A small network was trained on made-up records. Each row is its average activation on records with the value named, seen along a few directions.
Related values have similar rows: they may be neighbours, one step apart, or belong to one group.
Strong random noise was added to every row along 4 fixed directions; ignore it. To show where, here is one row again and again, with new noise each time:
[-500 -173 -596  -90 -114  260 -108   -7  312 -753 -456 -162  440  745
 -545  371 -292  -48]
[ 107  117   98  115 -104 -722  329  201 -414  288  495  420 -120 -435
  782 -236  431 -377]
[ 113  134   53   44   74 -384   41  -46 -228  207  109  378   -1 -309
  468 -369  288 -121]
[-324  340 -533  110   41  391 -110  207  502  128  267 -210   77   57
  111   89   -1 -131]
[  53  598 -183  142  319  299 -244   51  361  724  427   29 -139 -546
  536 -325  223   18]
[-400  263 -613    6  113  590 -250  130  616 -113   30 -336  199  281
 -204  431 -226   11]


W, 15 values:
w14: [-160  -41   23 -196   -1  537 -218   34  364   24 -346 -259  116 -211
 -665  641 -210  317]
w9: [ 408    1  399 -499  514    3 -326 -694 -266  173 -408  158   65 -515
 -553   86 -268  709]
w11: [-251  537 -212   38    0  306  202    8  296  272  353 -343 -114 -295
  -78  406  -68  -28]
w13: [  22 -141  -34  132 -122 -523  125  283 -460 -472  227  205  233  268
   13  603   13 -114]
w12: [-156 -495  127  111 -356  -43  356  414 -158 -437   -3 -329 -170  733
  -33  381  -97 -266]
w7: [-417 -199 -200   10 -358 -450  288  151  -73 -404 -159  123  309  350
  152 -214   85 -242]
w10: [ 179 -167  -23 -189  289  103 -457 -324  144 -201 -625  163  268  134
 -484  121 -332  278]
w8: [-258 -136  -83  236 -364  359   21 -188  -79 -357 -188   35 -161  919
 -254 -720  135 -209]
w2: [ 154 -113  319  -83  -88  231   63 -100 -155  199  226 -193 -454  -57
  362  925   56  -42]
w1: [ 231   77 -166 -180  161  203  -96 -537  -65  186 -184   71   33 -362
 -623 -877  -69  259]
w15: [-267 -310 -458 -166 -394  -15  314   -7   91 -613 -398 -100  316  444
 -728 -358    3  153]
w3: [ 499 -155  744   91  230  797 -617 -378  151  274 -683 -167 -181 -255
  -15 -136 -311  749]
w4: [ 178  -88  117  132   32 -557  294  423 -106   -1  251  268  -34 -202
  341  -32  -34 -282]
w5: [ 246 -220  434  -65   13  -12 -322 -240 -197 -387 -491 -129 -228  601
 -443  107 -179    0]
w6: [-149 -255   26  -16  129 -288  201  364  135  -85  378 -309  237   95
  226  120  -94 -206]
W is arranged as 3 separate groups.
List the group mates of w15, in the order listed.
> w14, w9, w11, w1
List the group mates of w7, in the order listed.
> w13, w10, w4, w6

V, 15 values:
v13: [ -49  -79  -18 -173 -117 -506  319   18 -408 -278   68  190  132  -21
  -73  598 -101  -41]
v14: [-281 -154   59  -44 -246    1  183   94   50 -357 -248 -272    0  297
 -163   18 -149  -50]
v3: [-218  -77 -168  -94   71  -67  -91  -29 -210 -391 -164  -89  105  417
 -166  448 -163  -76]
v11: [ 292 -147  253  -17  154 -239 -104   89 -125   70   49  199   49 -103
  287  310 -154   85]
v15: [-228   46 -410   25 -115  228  -16   52  489 -210 -219 -152  329  293
 -514 -102 -126   56]
v8: [-111  237 -131   44   92  745 -270 -131  300  204   19 -249 -153  132
 -215  257 -101   46]
v5: [  10  148  174   55   27  264  -11  310  273  390  307 -300 -350 -300
  256   -2   25  -78]
v2: [   6 -163 -172  180  -72   17  -47   96  216 -146   -4  -43  218  284
   88  -81  103  -34]
v12: [ -27  -98  -82   86   11 -122   26 -188 -118 -110 -124  296   80  212
  159 -307  111 -258]
v1: [-187 -147 -112    3    8   66  -16  126  -15 -218   48 -190  194  326
  -33  619 -305   -1]
v9: [-244   49   94   61  -37  303    1  134  187  166  148 -285 -327 -127
   79  182  -31  -68]
v10: [ -86 -131 -262  117 -336  191  123  115  -33 -215   -9  -82 -182  346
  -71 -260  157 -199]
v4: [ -66   54   13 -111 -158 -338  186 -102 -197  -80   41  246  149  -76
  -79  216  144  -57]
v6: [ 310   97   -6 -182  276  155 -172 -193  146   87  -60  -14   91 -321
 -264 -113  -79  275]
v7: [  68 -225   15 -184   38 -266  -40 -147 -145 -374 -399   70  220   66
 -509 -254 -123  317]
V is arranged as 3 separate groups.
List the group mates of v2, in the order listed.
> v3, v11, v12, v1
List the group mates of v6, in the order listed.
> v13, v15, v4, v7
